These are the activations of a small neural network, seen along a few directions. Each row is one input.
Each table varies a few parts of the input and shows all the possible inputs, shuffled.
Descriptions start from the smaller parts, as in this example, which fits no table here: line(4) and (point or (values(2) and ring(5)) or ring(11)).
Shared parts are said once, and a part with two or three values counts as separate values.
(in the rows, 128 means zero)

Other details of the inputs shift rows strongly along three fixed directions, in all tables alike. That doesn't count.

A family of inputs:
x1: [ 67 167 224 166  87 119  99 122  88 123  63 145]
x2: [141 134  98  85 179 121  98 136 192 200 144 116]
x3: [147 124  83 155  92 194 111 142 154  88 184 160]
x4: [151  77  68 136 147 125 194 109 128 120 148 116]
x5: [147 128  84  80 171  86  76 142 195 158 141  97]
x6: [122 111 113 162  96 190 127 124 105  87 164 149]
x7: [169  73  88 138 151 115 181 128 110 126 170 128]
x8: [118 134 177 126 147  60 162 111  86 156  53 107]
x9: [155  80  83 140 161 114 186 125 120 117 173 131]
x10: [119 111 125 143  88 177 137 143 107  48 172 103]
x11: [112 145 116 107 165  87 127 144 157 189 118 110]
x12: [138 130 124  90 175  87 121 119 145 164 104 134]
x13: [119 166 169 113 105 175  81 150 132 150 127 128]
x14: [168  70  77 118 146 119 187 123 108 124 159 128]
x15: [135 162 180 128 103 152  71 135 135 132 112 157]
x16: [137 144 115 116 158  73 127 119 160 168 104 125]
x17: [148 154 144  89 107 170  35 145 164 115 143 115]
x18: [139 111  82 128  95 214 109 121 134  90 173 158]
x19: [ 74 127 155 198  75 150 165 134  45  68 121 141]
x20: [102 139 195 142 153  42 157 125 108 155  71 125]
x21: [ 91  66 131 155 124  71 208 126  73  91 131  72]
x22: [ 92 179 230 153  80 120 113 117  75 117  60 132]
x23: [125 140 135 100 172  96 136 140 155 182 126 109]
x24: [150 124  91 142  85 207 115 118 153  88 180 150]
x25: [157 142  81  90 172 103 101 120 187 174 110 128]
x26: [ 99  86 105 157 128  81 219 123  65 109 115 120]
x27: [141 179 139 103 118 184  59 120 164 124 112 151]
x28: [122 182 174 126 105 151  83 121 140 120 105 147]
Each input here is: line(4) and (values(2) or ring(5)).
Q: Changing only the line(4) part turns x12 into x26. The same change can be made to x27. Which row results?
A: x25
Q: List by row number the other rows that have the line(4) part in common with x1.
A: x2, x4, x6, x18, x21, x24
Q: Change only the line(4) part in x15. List by row number the other rows that result.
A: x1, x3, x20

A family of inputs:
x29: [156 116  72  88 187  67 102 135 197 179 141 103]
x30: [103 139 183 143  79 171 111 137  81  95 118 120]
x31: [188 150 109 113 100 200  65 120 166  92 156 169]
x32: [116 173 161 105 157  99  73 116 171 188  80 143]
x33: [ 80 156 181 163  76 185 123 125  60  87  98 155]
x34: [135 113 144  98 169  63 137 132 137 176 116  96]
x35: [ 74 145 180 155  73 171 120 138  67  68 120 122]
x36: [ 78 181 207 132 121 108  95 108 113 159  51 138]
x37: [ 99  83 119 152 114  97 199 126  64  94 116  91]
x38: [162  88  80 146 120 123 161 112 116  86 148 144]
x39: [130  73  85 143 132 125 191 142 110  90 181 107]
x40: [161 106  87  77 201  60 119 124 204 186 139 100]
x41: [106 147 162 128  94 173  92 122 119  98 115 121]
x42: [ 90 166 181 161  68 178 138 127  72  90 100 144]
x43: [117 141 104 144  95 184 104 134 135 107 143 155]
x44: [142  79  59 125 139 114 162 136 145 113 171 105]
x45: [ 95  79 155 180  92 111 220 142  47  79 143  98]
x46: [146 114 115  89 183  51 157 128 149 172 115  88]
x47: [147 109 121 109 186  54 157 128 148 200 118 124]
x48: [122 150 153 145  77 206 101 130 110 110 143 158]
x49: [162  88  51 122 162 137 165 132 160 135 187 143]
x50: [ 83  96 149 202 103 104 232 119  57  91 121 119]
x51: [106 184 195 111 132 107  97 119 113 168  48 135]
x52: [150 148  70 126 114 193  69 138 184 126 169 162]
x53: [152 134 137 142  93 178  95 107 133  80 135 162]
x54: [111 117 170 130 161  37 159 139 112 169 100  90]
x55: [146 144 107 104 106 205  60 129 177 107 169 133]
x56: [133 136 110 123 121 168  86 147 157 106 173 129]
x57: [ 90 182 206 120 127  81  91 140 121 151  65 107]
x58: [123 150 123 128 110 188  98 129 129 116 144 159]
x59: [148 170 146  97 165 108  59 135 186 205 113 148]
x60: [127 179 184  98 138 130  55 123 141 186  77 149]
x61: [ 87 100 125 175 106 103 214 118  56 104 110 119]
x62: [110 126 160 116 160  38 167 133 115 157  86  88]
x63: [117 160 137  88 144 103  59 129 163 165  94 114]
x64: [175 105  54 135 139 156 169 137 160 122 192 138]
x65: [112 157 129 133  95 182  87 123 118 116 108 152]
x66: [176  93  48 125 145 150 180 134 159 124 190 136]
x67: [186  87  72 124 148 131 144 116 144 104 171 153]
x68: [ 90 129 164 144 174  27 178 126  96 173  76 118]
x69: [201  77  83 122 149 120 153 117 145 123 170 146]
x70: [150 136  99 102 111 218  60 139 157  94 175 139]
x71: [133  82  91 150 134 111 188 131 130 103 172 100]
x72: [134 174 161  82 137 131  59 130 156 153  91 117]
x73: [110  96 132 163 123 116 209 107  79 113 112 121]
Q: Changing only one part turns x61 into x48. The same change can be made to x43. Which row results?
A: x47
Q: What is each input in this table made of?
A: values(5) and (point or (values(2) and line(4)))
Q: List by row number the other rows that have the values(5) part in common with x56.
A: x33, x35, x39, x49, x58, x67, x68, x70
